Each row below holds a small network's activations on one input, seen along a few directions.
In each table, some parts of the input vary, and every possible input appears once, in random order.
A made-up example of a description, with smaller parts first: one of 5 places around a ring, together with either a single point or one of 9 places along a line or (one of 3 separate values, together with one of 4 places along a line).
Shared parts are said once, and a part with two or three values counts as separate values.

Other details of the inputs vary at random and push rows far along three fixed directions, the same in every table; ignore that.

A family of inputs:
r1: [  2   1  18 -19 -15 -11  29   7   3 -11   1  -7  18]
r2: [  5 -10 -10  26  -3   0   7 -13  12  35 -20  14  29]
r3: [  9   1  38 -39 -23  -6  18  -8   7 -39  12   9  19]
r4: [ -3  16   3   1  22  -5  11  13  -3  30  -5  -2 -25]
r5: [-23  10 -14  -6  15  16 -28   0  -1   7   6 -19 -19]
r6: [-15 -11  -8   3 -45 -18 -28   9 -11 -39   1  18  28]
r7: [-30  -5 -28   1   8  23 -42   0 -12 -20  18 -25 -27]
r8: [-14   9 -18  22  20  18   4   3   1  53 -23  -1 -21]
r9: [-13   4 -11  -6   5   9   3   2  -3  -3   6 -22  -7]
r10: [ 19  -5  12   0  -2  -3  14 -17  14  20  -9  15  27]
r11: [-20   7 -21  17  12  10 -58  10 -17 -13  10  -5 -44]
r12: [ 10 -12   3  11 -22 -15 -22 -12   2 -18   0  22  24]
r13: [ -6   6 -16  34  -8   1  21   7  -1  49 -36  15  11]
r14: [ 20   1  17 -33  33 -10   8  -5   3 -26  34 -21 -29]
r15: [ 11 -18  -9  21 -21 -19 -10   3  -5 -19   2  11  28]
r16: [ 21   7  33 -43  20  20  25  -4   3 -23  15  -4 -27]
r17: [  5  -7  -2  14 -28  -8  -1  19 -12 -19 -11  17  12]
r18: [ 22   6  13  -5  34  -2  51 -10  18  37  -1 -15   4]
Each input here is: one of 3 separate values, together with one of 6 places around a ring.
Which other rows does r6 become when the place on the ring of 6 takes its other values? List them by row number. -> r1, r3, r5, r7, r9
Which other rows does r15 become when the choice among 3 separate values takes its other values? List them by row number. -> r1, r17

A family of inputs:
r19: [ 11  -1   3 -13  28  -3  -3  -1   1  -5  18  -8 -26]
r20: [ 16   9  14   5   7  -2  25  -3   6  20 -11   3   6]
r21: [  0  -3 -12  16  15   5 -26   0  -8 -10   7 -10 -20]
r22: [15 -6  6 -4  1 -8 30 -3  7  5 -2  1 18]
r23: [  3   4  13 -23   8  13  12  -1  -1 -16  10  -3 -24]
r24: [-11   6 -10  24 -12  -1 -21  -3   1  22 -19  11  13]
r25: [  2   0   4   9  -3   3  10 -12  12  27 -13   9  20]
r26: [ 10   0  10 -16  22  -3  11   0   0 -17  21 -22 -20]
r27: [ 14  -6  10  -3  -3   1  18 -17  11  12  -6  11  25]
r28: [  0  11   3  13   5   5  22  -1   4  35 -21   0   3]
r29: [  4  10  12  -7   3 -10  21  -4  13  25  -4  -3  15]
r30: [-24 -12 -40  42 -23 -12 -49  10 -12   7 -10  19   9]
r31: [-20   9 -11   8   7  15 -23   0  -6  13  -5 -10 -12]
r32: [-20  13 -17   6  19  -1 -14  11  -4  25  -1 -13 -30]
r33: [ 12  -2  17 -21 -11   3  34  -1   8  -5   0  12   9]
r34: [ -7   7 -12   6  22  -2 -14   8  -7   1  11 -24 -25]
r35: [  0 -22 -14  25 -43  -6 -35   0 -11 -33  -6  39  25]
r36: [ 10 -13   5   7 -27 -14  -2   1   1 -15  -4  30  23]
r37: [-18  -4 -15  24 -32  -7 -44   5 -11  -9 -11  16  22]
r38: [  6  13  16  -5   3  -9  25   4  10  29 -13  10   1]
r39: [  7   0  13 -10  -5   7  -5   4 -12 -36   8  -3  -9]
r40: [-11   6 -15  14  29  -2 -29  -3   3  22   5 -19 -21]
r41: [-12  12 -15  18  25   0 -24   9  -8  15  -1 -21 -31]
r42: [ 13 -12  15 -25 -15   9   3  -4  -6 -53  20  13  -5]
r43: [ 20   0  19  -4   6 -10  23  -3   7   0   2   0   6]
r44: [  6   4  10  -6 -10 -12  25   4   7  17  -7  14  14]
r45: [  0   3  12 -26   6  11   9  -6   5 -16  13 -17 -12]
r46: [  3  -3 -14   5  33  12 -12  -5  -7  -1  12 -21 -29]
r47: [  7  -7  -9  18  -6  -5  -8  -3   0  14 -11  23  12]
r48: [  2  -4  -6   5   2  10 -10  -1 -10 -21   6  -5 -10]
r49: [ 20  -7  26 -25   1   3   7 -14   6 -36  20   0   2]
r50: [ -7  11  -2   9   4  -4  23   7   6  34 -18  -7   6]
r51: [  3   2   9 -23  10  10  10  -7   6 -11  14 -16  -9]
r52: [  5  -6  -7   7  -3   0  17  -3   7  27 -12  14  13]
r53: [ -8  -5 -19  -2  20   1 -12   3  -3   0  12 -10 -21]
r54: [-20  11 -17  13  15   0 -22  15 -13  11  -1 -22 -24]
r55: [  4 -15  -2   6 -23  -7   4   2  -3 -25   0  10  24]
r56: [-19   6 -20  18   0  -3 -10   1   6  32 -12  -4  11]
r57: [-10  -1 -15  -3  25  13 -12   3  -1   4  13 -17 -35]
r58: [  1   5  14  -8 -15   7  23   3   0  11 -14  19  10]
r59: [ -7   7   7  -6  -9   7  13   0   5  19 -13   0  14]
r60: [-12  -2  -5   7 -33 -10  -9  13  -9  -5 -11  22  18]
r61: [ 16 -11   3  -1   6  -8  -8  -3  -5 -26  13  -3  -2]
r62: [ 21 -19   9 -18  -6   3  11  -6  -4 -46  18  -2   5]
r63: [ -7  -2 -13  19 -13  -7   2   6  -2   8 -12   4  18]
r64: [ 13  -4  10  -5  -6  -7  -1   2  -5 -31  11   1   1]
r65: [  3   5  -2   7  13 -13  11  -8  14  42  -8  -3  15]
r66: [ 12  -9   3 -16  15  10   2  -7  -2 -20  18   0 -18]
r67: [ -5  22   8   1  16  -4  18  10   6  52 -18   1 -11]
r68: [ -4  11   6  -9  19  -1  -8  -2   4   5   7 -17 -18]
r69: [-23   9 -19   5  18   7 -17  15 -12   3   3 -27 -27]
r70: [ -8  -6 -10  -4  11  11 -18  -6   1 -11  14 -17 -13]
r71: [  7  13  19  -1   2  -7  25   6   3  20 -13  -1   7]
r72: [ 10   7  17  -3 -11  -3  22  -1   7  15 -15  22  10]
r73: [ 16  -3  16  -8 -14   1  37  -2   6  -2  -6   6  21]
r74: [-12  -3 -11   0  -9   8 -11   6  -7  -9   0   3 -12]
r75: [ 10  -7  10 -15 -10  -6  -6   3  -5 -37  16  11  -5]
r76: [ -7   4  -6   1   8  -3 -13   8  -9 -14   9 -19 -19]
r77: [ 13  -6   9 -10  -1   1  22 -13  13  10  -1   2  21]
r78: [  6   4   1  17  11   4  21  -5   7  35 -16   1   6]
r79: [  6  -3  -2   0  16  -7 -16  -9   4  -1  11  -7  -3]
r80: [ -4 -25 -17  20 -40   3 -34  -1 -13 -40   0  33  19]
r81: [  1   0  -9  -6  25  -5  -5   2   0   8  13 -10 -22]
r82: [ -1  -6  -1   4 -18   5 -10  -9  -1 -15  -1  11  17]
r83: [ 12  -1  19 -10 -17   1  37  -1   5  -3 -10   5  18]
r84: [  9 -13  -5  17 -20  -7 -17 -12   1  -5  -7  22  31]
r85: [ -9  -8 -20  37 -31  -2 -38   5 -16 -16 -16  18  14]
r86: [  1   4  19 -23 -19  -3  36   8   5  -1  -8  14  16]
r87: [  1  -6 -15   9  15  -6 -17   2  -8  -7  11 -14 -12]
r88: [ -1   6  14 -19  -5  -2  24  -3  11   2  -1  -5  12]
r89: [-12   2  -7  23 -26  -1 -25   0  -5  10 -21  19  24]
r90: [  5  -3  19 -41  -4   3  21   4   0 -45  21  -4 -13]
r91: [ -7   4 -12  26  -8  -2 -21  -5   2  23 -16  10  15]
r92: [ 0  8  4 -7  2 -5 32  5 11 27 -9  6  7]
r93: [ -3   5  10 -27   5  14  15   8  -3 -10   8  -8 -21]
r94: [-21  15 -14   3  26   0 -20   3   1  24   4 -28 -26]
r95: [ 16 -16  13 -21  -6   7  11  -4  -3 -52  22  -7  -3]
r96: [-26   9 -17   4   6   5 -20   8  -3  12  -3 -17  -8]
r97: [ 10   2  10 -13   7   4   2  -1  -1 -14  10   5 -15]
r98: [  7   0 -10   6  35   6 -16  -4  -6  -1  12 -20 -30]
r99: [  8 -10   5 -23   5  -2   4 -10   5 -26  20  -9   6]
r100: [ -1   3   8 -12  -2   8 -10   6 -10 -22   7   6 -17]
r101: [-12 -13 -16  23 -38   7 -35   7 -22 -37  -8  17  14]
r102: [-12   4  -8   3   3  12  -6  10 -10  -2  -2 -15 -14]
r103: [-10  -5 -11   9  -8  -5  -8  -3   7   7  -3   0  18]
r104: [  1 -11   2 -19  -2   0   3   2  -1 -33  19   0  -8]
r105: [  6   5  12  -4   6 -11  20  -7  16  25  -3  -3  15]
r106: [  2  10  15  -7   0   6  22 -10  11  23 -12   2   9]
r107: [  1  18   6   6  22  -7  14  -4  15  51 -12  -8   2]
r108: [-13   4  -2   5 -20  -8  -9   4  -2   8 -10   5  20]
Changing only one part turns r26 into r78. The same change can be made to r30. Which row results? -> r80
Changing only one part turns r64 into r63. The same change can be made to r43. Which row results? -> r55
What is each input in this table made of? -> one of 3 separate values, together with one of 5 places along a line, together with one of 6 places around a ring
Which other rows does r33 become when the choice among 3 separate values takes its other values? List them by row number. -> r51, r73
Which other rows does r49 become when the choice among 3 separate values takes its other values? List them by row number. -> r21, r35
Which other rows does r30 become when the place on the line of 5 takes its other values? List them by row number. -> r32, r44, r60, r81
